Each row below holds a small network's activations on one input, seen along a few directions.
In each table, some parts of the input vary, and every possible input appears once, in random order.
A made-up example of a description, with smaller parts first: one of 8 places around a ring, together with either a single point or (one of 2 separate values, together with one of 4 places along a line) or one of 11 places around a ring.
Shared parts are said once, and a part with two or three values counts as separate values.

Other details of the inputs vary at random and push rows far along two fixed directions, the same in every table; ignore that.

Table:
x1: [-16  15 -82  53 -51 -13 -11  -2  19  32  28  -5 -33  23 -14]
x2: [  1 -13  98 -60  51  -6 -19 -31  10  -9   0  28  33  56  -9]
x3: [ 19 -55  54  -3  45   4  -1 -27 -42  -5  -6  -8  45  -4   5]
x4: [ 36  46   7  -2  -2  21   6  42  13  27 -17  43 -44 -34 -33]
x5: [  9  20 -29  26 -23  28  38  26   6   8  29  21  -4 -47  -8]
x6: [  7  65  11 -83 -19  24  39  21   9 -38  18  47 -61 -23 -22]
x7: [-21  51  -3 -23 -28   9   1  -5  15   3  10  75 -63  32 -27]
x8: [ 22  47  -2 -22 -27  67  22  49  -9   2 -10  63 -25 -55  -9]
x9: [ 29  82  10  28 -23  42  33  42  23  17  11  41   0 -52 -48]
x10: [-37  -9 -82  82 -43 -55 -17 -26  16  27  45 -25 -42  12  25]
x11: [-25  22 -75 -23 -29  -7  13  33  27 -28   1 -20 -47 -36   7]
x12: [ 15  -3  50 -32  50  49   5  10 -31 -20 -29  21  77   8  11]
x13: [-13 -65  59 -62  49 -16 -13 -39  -9 -21  22  11  30  57  27]
x14: [-13 -46 -29  40   1 -49 -41 -28  -9  26  -3 -21 -45  45  27]
x15: [  2 -32  44 -30  43  37 -10  21 -14 -31 -22  -1  73  21  -2]
x16: [  8  76 -29 -38 -13  40  38  40  -3 -29 -20  21 -23 -52  -3]
x17: [  5  75 -20  -9  -6  28   7  36  23  13 -21  54  -8 -38 -21]
x18: [-24 -63 -36  34   9 -86 -36 -51  15  34  21 -36 -26 -10  25]
x19: [ 32  -9  54 -27  26  39  23  -7 -20 -30 -10 -52  67  22 -13]
x20: [  9   9  71 -22  44  32 -21  24   9 -17 -36   6  71  23 -30]
x21: [ 39  75  13  -6 -34  34  65  30 -10 -33  -9  28 -27 -78 -29]
x22: [ 21 -49  57  12  29  -7  13 -26 -29 -17  -2  -6  61  -3  17]
x23: [ 13 -67  22  -1  32  11  -4 -22 -13   2  11 -40  80  41   8]
x24: [ 29 -16  62   2  35  21 -13 -10   5  12  -4 -26  85  40 -28]
x25: [-10 -69  30 -16  33   2  -8  -1 -12   2   1 -39  73  46   9]
x26: [-13 -25 -21 -23 -11 -21  -9 -18  -3 -17  -2 -44 -33 -17  53]
x27: [ 26   7  94 -20  32  38 -24   0 -13   1 -35  14  48   9  -2]
x28: [-10 -36 -78  -3 -14 -59   0 -11  12   5  13 -50 -87 -23  45]
x29: [-14 -32 -36  22  -7 -39  19 -29  10 -14  28 -70  -9 -14  40]
x30: [ 24 -25  85  20  35 -23  -9 -32 -10  -4 -12 -12  66   6  -1]
x31: [-45 -35 -42  35 -20 -43 -33 -14   9  28  11 -36  -1  64   7]
x32: [ 37  69   6 -21 -19  42  51  29 -22 -19 -12  26 -44 -80 -40]
x33: [-61 -52 -60  37  -6 -59 -55 -28  18   2   1 -37  -9  59  33]
x34: [-40  -7 -74  41 -49 -37 -39 -22  10  26   5   4 -73  10  38]
x35: [ 35  23  -8 -13  -5  43  26  48 -11  12  -8  48 -41 -42 -18]
x36: [-23  17 -57   9 -35 -21  -3  32  48  39  14   0 -26 -10 -25]
x37: [ 13 -22  74  45  19 -16 -19 -42 -41 -13 -14  -9  56  42   2]
x38: [-45 -18 -55  33   1 -41 -38 -36   1  14  -8 -10  -8  44  39]
x39: [-33 -24 -74  61 -33 -66 -30 -39  -5  32  21  -9 -69  -2  14]
x40: [ 13  73 -10 -38 -36  56  53  66   6 -15 -10   6 -18 -39 -46]
Description of these inputs: one of 4 places along a line, together with either a single point or one of 9 places around a ring.
The inputs of x17 and x38 match in every part but the place on the line of 4. If x36 is changed in the same way as x17 into x38, which row does it become? -> x31
The inputs of x30 and x37 match in every part but the place on the line of 4. If x2 is changed in the same way as x30 into x37, which row does it become? -> x7
Which other rows agree with x12 in the place on the line of 4? List them by row number. -> x3, x5, x8, x13, x15, x22, x23, x25, x35
Which other rows does x9 become when the place on the line of 4 takes its other values? List them by row number. -> x5, x10, x29
Which other rows does x34 become when the place on the line of 4 takes its other values? List them by row number. -> x8, x26, x27

Table:
x41: [ -8   2 -58   9 -28 -10   9   4   9   5  13  -9 -39 -35  13]
x42: [ 20  12  22  -5   9  16  12   6 -13 -13 -11   2   7 -22   0]
x43: [-21 -45 -35  39   2 -54 -28 -34   3  17  11 -31 -12  15  35]
x44: [ 19  25  16 -26   7  38  21  31  -2  -4  -9  29   1 -22 -23]
x45: [-17 -49 -28   8   1 -57 -12 -33   6   0  14 -41 -20  -2  32]
x46: [ 13  28  17 -22   1  26  23  19  -5 -10  -3  31   1 -25 -13]
x47: [-28  12 -53   8 -30 -22 -15  -4  19  11   9  21 -60   6   7]
x48: [ 14  19  11  17  -7  25   4   9 -12   6  -9  10  11  -4 -15]
x49: [ -1 -66  42 -13  38 -35 -15 -46 -11 -10   7 -50  38  37  33]
x50: [-32 -35 -36 -16  -4 -46 -16 -27   7  -2   9 -22 -36  18  41]
x51: [ -8 -59  43  10  37 -34 -30 -50 -10   5   8 -40  42  54  23]
x52: [ -3  43 -35  11 -27  14  11  24  15   9   1  22 -17 -11 -24]
x53: [ -4  28 -35  21 -31  11  12  23  10  10   5  13 -21 -10 -17]
x54: [ -4 -31  39   5  25 -11 -20 -24 -10   0  -1  -3  40  32   8]
x55: [ 11  25  16 -25   1  32  14  26   6  -9  -9  13   8 -18 -13]
x56: [ 21  19  72 -13  26  45  -5  16 -12  -6 -24  15  59  22 -27]
x57: [ 24   9  73 -31  38  43  12   7 -23 -29 -22  -9  65  16 -18]
x58: [  4  34 -31   6 -23  16   3  30  14  19   4  38 -27 -19 -25]
x59: [ 13  22  27  12  -3  14   5   7  -9   4 -11  19   3  -5 -25]
x60: [-13   7 -68   6 -33 -12  14  16  17  -1  20  -9 -43 -28   6]
Describe the family of inputs behind these rows. -> one of 2 separate values, together with either a single point or one of 9 places around a ring
The inputs of x56 and x55 match in every part but the choice among 2 separate values. If x43 is changed in the same way as x56 into x55, which row does it become? -> x42
Which other rows does x47 become when the choice among 2 separate values takes its other values? List them by row number. -> x50

Table:
x61: [-18 -56 -52   8 -11 -33 -10  -2  18  25  21 -29 -14  -4  30]
x62: [ 13 -10  10 -15   4  10  16   8   0   0  14 -12   1   7  -5]
x63: [  7  -6  41  27  26  12 -28 -10 -12   0 -22 -21  59  32   3]
x64: [-19 -36 -26 -13   1 -29 -11   9  15   3  -1 -22 -12  -7  13]
x65: [-24  -4 -70  34 -26 -46  -6 -11  32  30  31  12 -32 -14  -6]
x66: [ 30  39  15   9 -11  25  27  26  -8  -2  -7   0 -11 -19 -34]
x67: [-31 -10 -30   0   5 -23 -29  -2  25   1  -3  -7  -3  19  16]
x68: [-28 -39   6  -7  20 -54 -29 -34  21   1   8 -33   7  51  20]
x69: [  5  36  -5 -33  -1  33  25  34  -8 -23 -22  13  -7 -17 -20]
x70: [ 26  24 -13 -17  -9  34  23  32   3  14   7  24 -14 -27 -31]
x71: [-33  -5 -67  -2 -17 -33 -20   0  20   2   3  13 -61 -13  27]
x72: [-12 -14 -20  42 -14 -27 -26  -7  16  30  -1 -18   3   6   9]
x73: [ -3 -11  52   3  14   6  -3 -23 -11 -19   4 -14  56  35  -6]
x74: [ -8 -20  53 -15  30  -1 -26  -1   5   1 -20  -3  48  33  -2]
x75: [  8  28   1 -21 -25  30  13   8  -4  -5  10  28 -33  -6  -2]
x76: [ 17 -32  52 -18  39   8 -15 -25 -19   9  -3   7  27  30   4]
x77: [  7 -19  46   2  19 -13   1 -26 -18 -12   7   6  14  20   0]
x78: [  5   2  -1 -10  -7  -2   4  -6   2   9  16  20 -34   7   7]
x79: [ -7 -38 -33  16   2 -35   4 -14   5   9  20 -18  -5 -13  -3]
x80: [ -6 -54   0  27  20 -52 -38 -49 -10  19   0 -34  -3  26  27]
x81: [ -6 -60  25   1  37 -16   0 -30 -33 -25  -6 -48  63  32  21]
x82: [ 10  43  -8  13 -17  22  10  10 -21  -2 -20  22 -25 -16  -6]
x83: [ 26   5  32  16   4  28   6  25 -16   5 -23 -10  28 -17 -19]
x84: [ 27  24  50   9   6  16   3  -3 -21  -3 -14  11  -3   6 -15]
x85: [  3 -30  10  10  21   5   3   1 -15 -18  -4 -17  43   1   3]
x86: [ 13  14  43 -32  24  12  -7   1  -9  -4 -20  33  -5   2 -20]
x87: [ -1 -14  35 -13  28  20  -9 -14 -15  -4  -8 -11  55  46  11]
x88: [ 21  34   0 -16  -6  14  46  10   9 -18  12  13  -3 -79   5]
x89: [  4  41 -17   1 -14  42   4  31  16  11   1  36   1  -7 -14]
x90: [  1 -16 -33  -4  -2  13   3  15   6   3   5  -9   0  -7  13]
x91: [ 20  43  10  18  -8  37   0  22 -16  -1 -24  30 -10 -19 -11]
x92: [ 16  36   2 -46   3   6  31  13  20 -20  -3   4 -17 -65  11]
x93: [-19  16  -1 -19   8   1  -8   2   2 -11 -14   2  10  23   0]
x94: [-21 -45 -41  23  -2 -59 -17 -39   6  18  24   0 -31  -1  20]
x95: [-22  -7 -62 -13 -23 -44   7   7  30   1  18 -16 -62 -13   4]
x96: [ 13   8  31  -8  -3  27  28   9 -18 -27   3  -6  25  -8 -21]
x97: [ 16  -8  52  22  29   1 -22 -20  -8  15 -15 -16  49  32 -17]
x98: [ -8  13 -33  21 -37 -16  -4 -12  -1   4   8  -7 -52 -10  12]
x99: [-22   7 -46 -12 -24 -41  -4  -5  23   5  14  16 -79  -8   9]
x100: [-34 -42 -36  -3  -4 -54 -30 -16  17  12   2  -5 -41   3  34]
x101: [ 24  -6  37  -6  26  -3  13 -20  -6 -13  -7 -44  31 -38  31]
x102: [-13 -39   0  19  16 -22 -18 -26 -14  -8   3  -3  14  12  27]
x103: [ 20  -2  12 -33  14   9  24  -7  10  -8  12 -15  12 -42  33]
x104: [-11  -5  15  13  15  -3  -2 -16 -14 -11  -1  -4  46  27   2]
x105: [-15  23 -40  32 -40 -15  -5  -6  18  12  11 -16 -29  -1   0]
x106: [ 13  37   3 -20  -7  45  17  19 -20  -5  -9  41 -14  -7  -4]
x107: [ 18   6  30 -35  24  16   7  18  -4  -9 -16   5  13  -5 -29]
x108: [ -6   3   6  23  -7  -1  -3   8  10  13   5  20  23  -4 -14]
x109: [ 14  29 -10 -23 -27  41  30  29   1  -8  12   7 -18 -19 -16]
x110: [ 10  -3  19  25  -2   1 -15   0 -12  14 -16   6  -2  -5   4]
x111: [ -2   0  18  -1  -8   0   7 -16 -16 -18   8  10  -4   2   2]
x112: [-20 -26   3  -9  24 -35 -29 -22  20  12   1 -11  10  31   0]
x113: [ -9 -32  31  23  31 -17 -29 -36 -22  -3 -17 -48  59  54  22]
x114: [ 24  16  21  15  11  39   7  25 -19  -9 -25 -11  30 -12 -15]
x115: [ -8  54   0 -25 -25  22   8  21  18 -12  -2  24 -19  -1 -25]
x116: [  0  43   7 -35 -21  20  10  15   0 -19  -8  33 -42 -12 -14]
x117: [-28  -5 -64 -19 -34 -30   5   5  24 -10  17 -24 -56 -14  11]
x118: [ -4   7   8 -11 -10  18  -1  -5   8   2  12  -3  11  24   0]
x119: [-25   4 -60  32 -33 -45   5 -11  33  17  35   5 -38  -4  -2]
x120: [  0 -15 -17  15 -12  -4  12  18   2   4   6   4   5 -28  -9]
x121: [ 10 -13  16  10  17   8   3  -6 -30 -12 -22 -40  34  12   6]
x122: [  4 -11   8  -6  -2  12  -7   6  -2  17   1  25  -9  -2  10]
x123: [-35   2 -67 -11 -20 -35  -8  -6   9  -2   1   9 -64  -7  27]
x124: [ 16  30  -4   3 -17  14  39  25   0  -9  13  18 -15 -29 -35]
x125: [  5 -11  38  -7  19   5  -6 -13   5   7  11  -6  30  43  -2]
x126: [  8  16  27  -3  10  23  12  -1 -33 -20 -13  28  17   0  -5]
x127: [ -7   0 -13  35 -12 -32 -13 -19  17  18  11 -23 -10  21   3]
x128: [ 21 -21  22  13  21  -4  -6  -8 -15   8 -11 -33  27   5 -11]
x129: [  6  16   3  12 -17  11  10  18  -6   6   0  47 -14 -30 -15]
x130: [  1  25 -20 -22  -3  24  10  39   8 -15 -15  13 -13 -25 -14]
x131: [ 16  31   6 -11  -3  47   7  26  -8   0  -8  45 -10 -12  -6]
x132: [  1  45 -15  20 -18  28  11  27  10   0   0  41   9 -19 -26]
x133: [ 22  18  33   2  -5  32  17  11 -20 -16 -12 -25  16  -4 -19]
x134: [-28 -58 -27  17   2 -40 -32 -22  24  33  19 -24  12  32  34]
x135: [  8 -17  29  -4  25   6 -15 -15   5  21   4   2  35  33  -8]
x136: [ 10  23 -26 -17 -12  38  28  30  -8  -5  -1  10  -8 -16  -8]
Describe the family of inputs behind these rows. -> one of 4 places along a line, together with either a single point or (one of 3 separate values, together with one of 6 places around a ring)
The inputs of x118 and x73 match in every part but the place on the line of 4. If x87 is changed in the same way as x118 into x73, which row does it become? -> x104
The inputs of x116 and x75 match in every part but the place on the line of 4. If x95 is changed in the same way as x116 into x75, which row does it become? -> x62
Which other rows does x124 become when the choice among 3 separate values takes its other values? List them by row number. -> x77, x119
Which other rows does x124 become when the place on the ring of 6 takes its other values? List them by row number. -> x79, x81, x85, x96, x120
